A small network was shown many inputs. Here are its activations along a few directions, one row for each input.
In each table, some parts of the input vary, and every possible input appears once, in random order.
Descriptions start from the smaller parts, as in this example, which fits no table here: one of 6 places along a line, together with either a single point or one of 11 places around a ring or (one of 3 separate values, together with one of 5 places around a ring).
Shared parts are said once, and a part with two or three values counts as separate values.

Other details of the inputs vary at random and push rows far along two fixed directions, the same in every table; ignore that.

Rows:
r1: [ 30 -74  -8 -34  49 -71 -13  11  59 -12 -13  11 -24  -5  57]
r2: [ -2   9 -18  12  -8   0  17   6   6   3  16  18  10  13 -13]
r3: [-13  20 -36  47 -14   7 -15 -67  35   5   1 -63  37  -3 -78]
r4: [  2 -61   0 -28   5 -30   5  44  -3  -6  -5  24 -22 -28  21]
r5: [ 13  12  11 -32  -3  12  22  40  -7  -6   3  17  -6  21  59]
r6: [ -6  -3  -4  22  18 -43   3 -11  36   2  35   7 -20  28   8]
r7: [ 18  -7  21 -40   6   7  29  48  -4   0   4  45   0  30  62]
r8: [  6 -24 -22  21  39 -45   7 -44 106   3  17 -31  16  40  21]
r9: [  4 -31  27 -66 -21  20 -10  61 -61 -13 -34   4 -35 -52  44]
r10: [ 13  -1 -20  23  45 -66 -21 -53  87  -7  21 -39 -18  46  26]
r11: [  1  23 -55  47  -3  -7 -14 -74  48   0   6 -57  35  14 -73]
r12: [ -6   0  31 -29 -20  32  25  48 -33   8   2  29   8   1  24]
r13: [ -26   28  -27   50  -42   47    3  -19  -54   11    2    3   34  -32
 -118]
r14: [-19  26   8  33 -11   9 -19 -20 -46   4   1  -1 -15 -26 -57]
r15: [-12 -23 -28  -6 -27  -1 -16   1  -5  -8  -6 -51 -14 -49 -34]
r16: [-21  20  15   8 -29  51  -9 -17 -47   9 -26 -23  13 -36 -44]
r17: [ -32   34   16   15  -48   53    3   32 -105    8    7   28   -3  -40
  -58]
r18: [-23 -28 -64  41 -24 -25  -9 -32  36  -4  20 -67   5 -46 -86]
r19: [  4   3 -12  17   0  -2   6   1  -4   3   4  31  10   8 -19]
r20: [ 10 -15  43 -25  30 -28   6  40  -7  -2  11  55 -40  29  75]
r21: [-10  14  -6  22   6 -23  -1 -14  25  -2  28 -23 -19  19   0]
r22: [  7 -16  38 -25  17  11   3  14 -10   7 -23  27  -2  -3  40]
r23: [-38  51  -9  28 -57  52   4   6 -72   4  18 -27   4 -35 -70]
r24: [ -2 -54 -14 -22  -9 -29  12  38  11  -5  11   4 -18 -27  12]
r25: [ -9   5   8  -5  -8  24   0 -13   4   7 -10 -31   8  -3   5]
r26: [ 27  11  37 -69   3  21  14  57 -27 -11 -20  25 -20  23 108]
r27: [ 14 -24  27 -23  22  -7  12  26  13   5  -5  42   7  24  45]
r28: [ 26   3  40 -49   6  30  10  45 -50  -3 -27  51  -4   3  55]
r29: [ 22   6  28 -34   8  17   5  35 -39  -4 -23  47  -8   1  47]
r30: [ 13   7 -15  -5   9  -3  14  -2  32  -4  10  -9  14  30  18]
r31: [ 25 -15  -5   2  40 -35 -16 -46  73  -4 -14 -17  17  33  24]
r32: [ -4  25  40 -23 -17  41  -3  43 -90   1 -15  39 -17 -27  14]
r33: [ 10  18 -29  25   7  -5 -17 -46  21  -6 -10 -17  15   5 -30]
r34: [  2   4  21  -3  -5  26  -3   1 -29   6 -21  13  15 -16 -17]
r35: [-34  37   1  18 -60  68  12   6 -60   9   0 -32  26 -35 -73]
r36: [ 35  -8 -31  14  50 -47 -17 -62  88 -10  -8 -16  20  43  11]
r37: [  2  24   2   7   2   2 -20 -19 -15  -5  -5  -9  -7  -3  -4]
r38: [  9 -37  12  -3  39 -30   8  -2  51   8   2  30   5  28  40]
r39: [ -1   0 -23  29  15 -41   4 -19  44   2  35   5   1  27  -7]
r40: [ -5  24  26  -6  -4   9 -18  -2 -39  -5  -9  -6 -29  -8   8]
r41: [-30   2   2  20 -26  30  17   2 -16  17   9  -1  17 -16 -41]
r42: [  4  16 -26  22  17 -29 -17 -42  46  -5  14 -36   1  23  -3]
Each input here is: one of 6 places around a ring, together with either a single point or one of 6 places along a line.
The inputs of r27 and r31 match in every part but the place on the ring of 6. If r4 is changed in the same way as r27 into r31, which row does it become?
Answer: r9
Which other rows does r29 become when the place on the ring of 6 takes its other values? List them by row number.
Answer: r2, r5, r19, r26, r33
Which other rows does r12 become when the place on the line of 6 takes its other values? List them by row number.
Answer: r2, r6, r7, r39, r41
Which other rows does r21 become when the place on the line of 6 takes its other values? List them by row number.
Answer: r5, r8, r23, r30, r35

Rows:
r43: [-11  20 -45  33 -13  -3  -6 -30  13  -4  12 -25   7   2 -40]
r44: [ 18  -3  28 -25  13  -1   7  20   9   2   1  22   7  36  40]
r45: [ -7  13  14 -30 -35  30  22  52 -50  -3   5   3 -19 -16  16]
r46: [-16  -1  41 -17 -24  36  19  54 -76   6  -6  45 -17 -26  -1]
r47: [ -3 -19 -40  25  17 -44  -6 -26  50  -2  21 -11  -9   8  -4]
r48: [-19   1 -19  16 -21   8 -10  -3 -27   0   5 -26  -4 -46 -44]
r49: [ 14 -45  19 -21  34 -28  -9   2  30   0 -22  19 -13   4  39]
r50: [ 16 -20 -29  12  24 -24 -11 -46  63  -5 -13 -27  23  19 -14]
r51: [-16   3  18 -10 -19  15   1  37 -56   0  -2  28 -30 -25  17]
r52: [ 16  -1  22 -43  -5  25  10  49 -37  -8 -19  27   2  -9  50]
r53: [-20  -1  -2  26 -20  16 -10   0 -45   6 -10   7   7 -52 -62]
r54: [ 19   3 -19  33  40 -37 -18 -54  51   0  -2   4  24  18 -15]
r55: [ -5  10 -18  14 -13  13  15   0  -2   1   8  -1  16   7 -37]
r56: [ -6 -25 -15  21  19 -35 -26 -41  42  -2  -7 -32 -13 -10 -23]
r57: [ 16  -8  -2 -24  10  -2  13  25   7  -6  -5  33   0  23  50]
r58: [-39  26  10  29 -23  56  27 -14  -2  24   2 -12  32 -12 -10]
r59: [ -3  -6  18 -27 -27  20  14  40 -28   2   3   7   9  -9   3]
r60: [-25  -7   5  31 -17   4  -7 -11 -16  10   9  -1  10 -19 -67]
r61: [ 13 -11 -25  -1  12 -34  -8 -12  42 -11   4 -24  -2  -6  15]
r62: [-13   9 -20  25 -22  12   1 -16   3   4  12 -24  32   2 -63]
r63: [-24  -1  16  13 -17   1  -9   4 -21   4  13 -11 -13 -16 -30]
r64: [  2  22   6   2 -16  36  -3   5 -45   1 -16  10  15 -22 -25]
r65: [ -7 -10  26 -34 -25  39  10  59 -75   2 -16  28  -7 -48  12]
r66: [  4  24   2  -5  -6  14  -1   8 -22  -3  -1  12 -12  10  20]
r67: [-18  10 -22  21 -32   0  -3 -14   4   1  21 -45  11 -14 -57]
r68: [ 15  18  19 -17  21  -8  -3   9  -7  -4   0  32 -18  26  61]
r69: [ -3  18 -16   4 -15  13  -7  -2 -17  -9  -3 -24   5 -19 -14]
r70: [  8   2  -6  32  30 -34 -12 -50  55   7  14  -2  25  40 -24]
r71: [-20   1 -20  39  -8 -12 -21 -24  -8   0   3 -23  -5 -41 -57]
r72: [ -7  -2 -35  29 -13  -7  12 -17  22   3  15 -13  18  -5 -59]
r73: [ 23 -44   3 -32  37 -40  13  30  39  -2   3  46 -16  27  82]
r74: [ 22 -11  -5   0  27 -12 -12 -35  41  -1 -21  -8  14  22   4]
r75: [-12   5 -10  -6 -32  25 -10  -8 -24  -4 -16 -43  -2 -38 -37]
r76: [-15 -22 -21  19 -10   8 -11 -29   2   7 -12 -26  13 -33 -65]
r77: [ -3  24  -8  27   1   9  -6 -25 -14   6  -1  23  15   4 -31]
r78: [  1  -5 -22   7 -13   2  -1  -3  -1  -1  -6  -9  18 -31 -32]
r79: [-20  42  19  16 -29  33  -9  -7 -52   7   8 -14   5  -8 -45]
r80: [ 17  18  36 -43  -2  26   0  43 -47  -9 -17  19 -18  -5  64]
r81: [ 32 -23  11 -47  35 -26  -4   7  47 -16 -17 -11 -16  34  89]
r82: [-10  17  16 -40 -45  44  15  63 -77  -4  -7  18 -23 -30  31]
r83: [  1 -32 -25   8  21 -36 -17 -37  55  -3  -1 -40  -9  -3  -9]
r84: [  7   4 -22   7  12 -23   9  -8  40  -7  18 -16  -3  32  10]
r85: [  0  19 -17  22  -7  14  -1 -17  -9   4  -1  14  14   4 -31]
r86: [  0 -26 -31  41  28 -50  -9 -38  54   4  10  16   4  10 -23]
r87: [ 37 -14  24 -45  41 -22  -8   3  39 -11 -22   0 -20  39  92]
r88: [ 11 -17 -32   6   9 -28   6  -8  41  -2   6  11   8  10   6]
r89: [-18  -3  31 -30 -30  26   8  50 -53   2  11  -1 -19 -20  13]
r90: [  2 -29 -27  23  23 -39  10 -19  54   4  20   2   6  16 -20]
r91: [ -3  10  11 -19 -17  11   6  24 -13  -5  11 -16  -1  13  15]
r92: [ 36 -45  15 -54  33 -27   4  18  48  -8 -23  13  -6  20  83]
r93: [ 14  18  29 -18  23  -7   7  13  -3  -2   7  25 -19  34  51]
r94: [-12  29 -10  31 -19  10 -10 -29  -3   4  16 -35  12   7 -57]
r95: [ 21   2  21  -9  37 -18  10   0  23   1   4  39   0  43  40]
r96: [-11  -3  18   0  -3  -5   7  21 -20  -1  10  13 -28  -7   7]
r97: [-33  32  43 -17 -28  68  32  34 -39  16  -3  -4  -1 -11  60]
r98: [  3  12   6  12   5  16 -15 -35 -10   5 -24  -4  17  -4 -33]
r99: [ -6  36 -15  38  -2   3 -22 -43 -12  -1   0 -21  11 -16 -50]
r100: [ 15   1 -24  31  28 -29   4 -39  59   2  13   1  17  40 -22]
r101: [ -3  31  48 -36 -22  55  -8  25 -83   0 -32   5 -17 -21  21]
r102: [ 31  -3  16 -27  39 -31  11  14  43  -8  10  19 -22  56  81]
r103: [ 17 -34   8 -29  36 -45  16  27  47  -6  19  15 -31  34  78]
r104: [-23  -9   2  10 -26  17   5  10 -26  10  12  -5  13 -21 -51]
What do these inputs look like to the network?
Answer: one of 2 separate values, together with either a single point or (one of 5 places along a line, together with one of 6 places along a line)
The inputs of r94 and r44 match in every part but the choice among 2 separate values. If r80 is changed in the same way as r94 into r44, which row does it become?
Answer: r64
The inputs of r86 and r51 match in every part but the choice among 2 separate values. If r76 is changed in the same way as r86 into r51, which row does it become?
Answer: r83
Which other rows does r71 become when the choice among 2 separate values takes its other values? List them by row number.
Answer: r53
A walk changes only the place on the line of 5. It starts at r104 and steps to r90. List the rest of the walk in order.
Answer: r73, r65, r76
Which other rows does r79 become when the place on the line of 6 takes its other values? List them by row number.
Answer: r63, r67, r89, r91, r94
Which other rows does r50 become when the choice among 2 separate values takes its other values? List them by row number.
Answer: r81

Rows:
r105: [ -7   4 -21  15  -9 -11   0  -1  15   4  29 -12  18 -11  -6]
r106: [ -9  12  -9 -19 -35  39  17  42 -51   2   7  26  -6  -7  11]
r107: [-14   9 -14  36  -6 -14   6 -18  25   9  25  -6  34   2 -30]
r108: [-23   0  16  -3 -21  44   7  -1 -25  12 -25   1  18 -23  -7]
r109: [ 17 -21  20 -20  22 -11  -2   1  13  -3  -5  -5  -2  18  -4]
r110: [  9  46   2  17  31 -10  -8 -38  24  -4   4 -15 -15  30  29]
r111: [ 31 -19 -11 -20  32 -37  -5  -4  61  -5   5  -5  21  18  59]
r112: [-22  25 -21  48  -9  16  20 -21  -7  10   9   4  15 -20 -51]
r113: [-12  25 -28  23 -31  38   2 -21 -21   5 -12   2  36  -7 -70]
r114: [ 38 -40   2 -48  38 -43   6  18  62 -20  -8 -18 -17  34  75]
r115: [ 24 -30  -1 -10  41 -50  -3   4  35  -7  13  42 -16  53  44]
r116: [-18   9  24 -37 -47  58  35  65 -72   7   6  -2 -13 -26   6]
r117: [ -9  54  -9  41  -5  -4 -25 -52  10   0  20 -49  19  17 -34]
r118: [ 22   7  65 -75  10  46  35  80 -57  -1 -38  67 -15  -4 114]
r119: [ 11  -1  79 -67  -8  27  19 100 -66   2   0  64 -15   4 103]
r120: [-27 -12  -9  47  -1  -8  -7 -33  27  17   8  -9   8  -2 -40]
r121: [ -6   3 -12  18  -9  16  14 -30  26   1   0 -31  33   1 -58]
r122: [ 16  -7 -16  14  14 -45 -30 -36  40  -4   5 -24  15  -3 -24]
r123: [  9   9 -19   1  10  12   8  -7   3   1 -14  -2   5 -19   8]
r124: [ -7   4 -14  26  -8 -35 -19 -17  12   0  25 -15   3 -13 -40]
r125: [ 18 -13 -15  -5  41 -35  19   5  55  -2  14  20 -15  17  70]
r126: [-21  -9 -31  25 -15  17  -8 -40  13  10 -10 -37  19 -28 -39]
r127: [  9 -48   0 -27  39 -55  -2  13  69 -10   4   6 -34  25 101]
r128: [ 25  25 -14   2  36 -35 -13 -40  59  -8  10  -7  -9  78  51]
r129: [ -2  10  41 -29 -33  61  16  39 -62   3 -17   4   5 -17 -23]
r130: [-33 -16  -1  34   2  -9 -17 -29   3  12   8  -6  -5 -12 -47]
r131: [-16  15  18  12  -3  21   5  14 -62   2   2  27 -16 -28 -28]
r132: [ -7  12  16   6 -17  20 -21  -2 -51   2  -4  -3  21 -29 -52]
r133: [ -4  15  -6  33 -13   9 -18 -27  -2   5   2 -15  40 -17 -64]
r134: [ 23 -23 -28 -17  24 -48   0  14  47 -19  11  16 -22  39  58]
r135: [-23  -8  37 -21 -15  32  23  38 -28  14  -6  29  -7  -7  48]
r136: [  5  11 -33  41   8 -20 -17 -56  15  -2  -9 -22   1 -26 -65]
r137: [ -9  23  23  -1  12   7 -16 -25  16   5  -3 -22 -18  31  48]
r138: [ -1 -24  -7  28  21 -16 -16 -46  55  10 -12 -12  17  10 -13]
r139: [ -5  25  -7  36  -7  30  -1 -25 -26   8 -16   1  17 -30 -62]
r140: [ 13   1 -34  11  -6 -18 -20 -33   6  -6  -9  -7   3   5 -45]
r141: [ 14 -14 -36  17  16 -55 -12 -27  48  -8  18   8 -13  31 -11]
r142: [-16  20 -15  55  -4   7   6 -24  -9  10  10   5   7 -18 -60]
r143: [ 15  -3  13 -16  13  -7   4   5  26  -2  -3  12  32  12  34]
r144: [  9   1 -59  22  -6 -17 -19 -34  24 -14  -8 -27  11   1 -45]
r145: [ -9  27  -9  17 -41  53  -6  -4 -58   6 -16  10  24 -18 -75]
r146: [ 12  26  36 -25   9   9   7   4   6  -8   8 -24 -20  47  52]
r147: [  9   2  14 -23  -8  24  -8  20 -56  -4 -21  32  -1   3  -9]
r148: [-31  -8  11   3 -26   9 -10   6 -32   6  -1  -2 -26 -31 -19]
r149: [ -1   8  10 -23  -4  11  15  48 -42 -13  -5  21 -34 -27  47]
r150: [-18  -5  14 -24 -36  45  -7  28 -60  -4 -31 -14 -14 -48  10]
r151: [ 38 -24 -27 -32  35 -31   2  -1  63  -8  -5  18   4  44  70]
r152: [-18  25  15 -17 -49  59  28  51 -81   7  -3  42   4  -8  -3]
r153: [  0  -4  55 -61 -26  25  20  81 -67   0  -2  20 -43  -9  41]
r154: [-15  -2 -18  32  -4  -9  23 -23  40   9  23 -24  20  16 -49]
r155: [ 15 -11 -16  18  37 -56  -3 -25  49  -9  14  10 -26   8  15]
r156: [ 39 -36  15 -62  35 -18  22  31  52 -11  -5   2  -9  37  96]
r157: [  9 -12  -1 -16  10 -35  -6  28  23 -15  18  -2  -8   1  51]
r158: [-20  13  24   5 -21  15 -10  23 -62   6  15  12   5 -25 -37]
r159: [ 29 -52  18 -38  48 -55 -16  -8  65  -4 -19  10 -26  28  90]
r160: [ -8   6 -14  17 -30  11 -10 -25 -17   1  -4 -47   4 -26 -90]
r161: [  6  12 -17   3  -4  11  -3   1 -23 -11 -21 -13  -8 -36  -7]
r162: [ -5 -13 -24   6  -2 -23   7   0  32  -8  19 -37 -12   3 -19]
r163: [-17 -20 -15  39  14 -13 -30 -60  24  10 -10 -25  13 -10 -62]
r164: [-21 -13  29 -39 -22  37  19  53 -44  10  -5  21 -22 -21  63]
r165: [  9   0 -22   2  -2 -19 -21  -7  13 -13  -1 -30  16 -18  -9]
r166: [-20  25   2  15 -47  49   8  23 -71   8   4  27   6 -13 -52]
r167: [ 24 -16  -6  14  57 -43 -11 -38  42  -4 -10  10  -1  15   6]
r168: [-18   4  51 -33 -30  45  16  62 -88   6   2  16 -21 -17 -15]
r169: [ -2 -11  -7  28   8 -21  12 -17  45   8  21 -16   8  24 -38]
What do these inputs look like to the network?
Answer: one of 5 separate values, together with either a single point or (one of 2 separate values, together with one of 6 places around a ring)
The inputs of r134 and r157 match in every part but the choice among 5 separate values. If r115 is changed in the same way as r134 into r157, which row does it become?
Answer: r158
Which other rows does r149 become when the place on the ring of 6 takes its other values? List them by row number.
Answer: r112, r125, r131, r142, r155
Which other rows does r109 become when the choice among 2 separate values takes its other values? List them by row number.
Answer: r168
Which other rows agree with r148 in the choice among 5 separate values? List them by row number.
Answer: r108, r120, r126, r127, r130, r135, r137, r138, r150, r159, r163, r164
Which other rows does r118 become when the choice among 5 separate values takes its other values? List them by row number.
Answer: r108, r113, r121, r143
Which other rows does r169 become when the place on the ring of 6 takes its other values? List them by row number.
Answer: r116, r153, r154, r162, r168
